Each row below holds a small network's activations on one input, seen along a few directions.
In each table, some parts of the input vary, and every possible input appears once, in random order.
Descriptions start from the smaller parts, as in this example, which fits no table here: one of 2 separate values, together with either a single point or one of 9 places along a line or (one of 4 places along a line, together with one of 8 places around a ring).
Shared parts are said once, and a part with two or three values counts as separate values.
In the rows, 128 means zero.

Other details of the inputs vary at random and push rows far along three fixed directions, the same in every table; ignore that.

A family of inputs:
row 1: [137 125  80 128 129 183 189 125 116 106 162]
row 2: [127 132 102 157 117 190 185 152 139  89 154]
row 3: [102 164 187  94 100  17 113 105 101 144  72]
row 4: [146 116  87 111 115 201 175 110 131 106 143]
row 5: [105 132 105 144 122 191 170 152 126  75 162]
row 6: [114  99 188  74  66 117 213 116 128 141 128]
row 7: [119  73 103 150 244 195  61 176 136 195 182]
row 8: [119 149  78 134 115 172 177 132 157 112 170]
row 9: [132 169 194  91 129  16 134 115  76 134  94]
row 10: [152 160  94 120 146 113  73 127  80 112  90]
row 11: [142 160  79 141 113 115  78 120 114 139  72]
row 12: [105 107 180  91  80  99 228 132 113 141 147]
row 13: [121  87  77 113  91 195 162 138 123 116 131]
row 14: [119 142 192  82  94  32 116 133  76 144  75]
row 15: [152 173  78 133 116 108  76 128 139 123  80]
row 16: [161 149 103 165 119 114  67 108 110 113  79]
row 17: [129  62 198 143 200  93 113 148 174 196 181]
row 18: [ 83 118 195 114  92  94 206  92 120  95 162]
row 19: [136 117 105 149  98 203 160  96 142  96 151]
row 20: [ 94 132  74 110 110 181 151 124 154  86 158]
row 21: [165 178 114 181 131 109  89 121  94 124 111]
row 22: [132  84  97 159 230 204  61 133 190 206 155]
row 23: [133  85  89 132  83 176 147 131 142  95 150]
row 24: [126 190  96 145 134 108  81 134  86 139 110]
row 25: [160 155 105 155 120 122  81 148 121 103  64]
row 26: [155 168 110 153 116 108  70 155  79 115 133]
row 27: [128  70 216 133 213 118 109 140 203 185 131]
row 28: [139  54 211 125 188 104  95 133 189 199 159]
row 29: [ 92  88 191  86  69  84 184 117 129  98 153]
row 30: [119  88 191 110 208 103 106 120 221 204 147]
row 31: [170 149  83 126 132 115  86 121  98 120  72]
row 32: [141 167 114 148 131 122  72 153 102  92  82]
row 33: [141 161 115 157 127 111  61 112  90 102  97]
row 34: [109 137  76 143 110 183 181 124 132 125 162]
row 35: [ 75 142 172  82  93  85 210 112 150 108 162]
Description of these inputs: one of 5 places around a ring, together with either one of 3 separate values or one of 4 places along a line.
Q: Changing only the place on the ring of 5 turns row 17 into row 28. The same change can be made to row 1. Which row results?
A: row 4
Q: Change only the choice among 3 separate values in row 19. List by row number the other rows that result.
A: row 27, row 28
Q: Change only the place on the line of 4 in row 8. List by row number the other rows that result.
A: row 1, row 12, row 34
Q: Change only the choice among 3 separate values in row 25. List by row number the other rows that result.
A: row 16, row 23

A family of inputs:
row 36: [107  62 163 110 154 159 145 122 140 124 127]
row 37: [121  59 139 103 152 149 146 100 134 141 147]
row 38: [113  67 134 154 150 163 138 153 138 116 168]
row 39: [110  95  83 102 169 168 125 141 182 150 132]
row 40: [117 176 118 140 107 145 157 126  84  69 127]
row 41: [ 80 104 210 106 138  70 206 105 139 176 165]
row 42: [139  78 165 119 128 131 157 116 196 139 145]
row 43: [172 144  85 144 172 126  47 101 125 144  90]
row 44: [169 153 156 129 139  90  79 131 146 179  75]
row 45: [145 155  70 142 105 185 116 114 119  72  86]
row 46: [139 133  87 120  66 152 152 116  83 127 102]
row 47: [ 99  71 127  78 148 141 152 149 150 153 135]
row 48: [136 108 124 157 160 175 145 149 154 127 197]
row 49: [ 98  85 104 126 147 171  92 118 183 131 149]
row 50: [ 78  72 164 104 134 123 133 134 136 132 178]
row 51: [125 182  93 144 105 162 146 111 120  66 108]
row 52: [117  85 103 128 144 172 149 103 172 165 139]
row 53: [152 195  65 151  86 190 147 133 129 104 128]
row 54: [110 181  73 141  88 151 106 117 130  82 133]
row 55: [107 159 181 136  65  64 190 125 102  79 124]
row 56: [121 113 102 140 186 165 129  94 166 135 166]
row 57: [175 119 205 117 119  40  89 136 120 162  83]
row 58: [161 144  83 125  65 189 142 145  95 114 110]
row 59: [191 139 132 161 163 104  44 167 101 154 121]
row 60: [122  55 117 152 141 185 125 144 152 119 143]
row 61: [142 141  94 118  94 138 149 111  63  89 137]
row 62: [165 183 132 164 177 113  60 163 106 177 121]
row 63: [155 146 207 113 133  44 103 151  95 182  99]
row 64: [ 93 179 151  78  80  60 199 138  96 107 124]
row 65: [130 172  98 130 104 131 159 103  77  87 147]
row 66: [ 81 168 171 102  58  63 166 115  97  88 141]
row 67: [131 181 111 120 174  78  76 146 144 161  94]
row 68: [146 150  99 120 183  96  49 179  91 166 104]
row 69: [135 124 122 129 138 106  24 141 108 147  96]
row 70: [114  82 130 137 184 181 121 144 121 119 156]
row 71: [ 97  65 218 113 116  72 180 103 194 130 118]
row 72: [138 148  65 137  82 167 150 132  66 117 134]
row 73: [140 173 138 147 157  71  90 109 133 184  95]
row 74: [137 111 128 150 150 165 149 127 193 129 174]
row 75: [112 163 173 133  59  65 187 106 140  79 103]
Q: Describe the family of inputs behind these rows.
A: one of 5 places around a ring, together with either one of 2 separate values or one of 6 places around a ring
Q: Changing only the place on the ring of 5 turns row 50 into row 49. The same change can be made to row 70. Which row results?
A: row 45
Q: Changing only the place on the ring of 5 turns row 39 into row 68. The same change can be made to row 42. Which row results?
A: row 59
Q: Which other rows agree with row 62 in the place on the ring of 5? List them by row number.
A: row 40, row 41, row 48, row 55, row 64, row 65, row 66
Q: Change only the place on the ring of 6 in row 74. List by row number the other rows that result.
A: row 51, row 53, row 56, row 73, row 75
Q: Change only the choice among 2 separate values in row 67. List by row number the other rows that result.
A: row 54
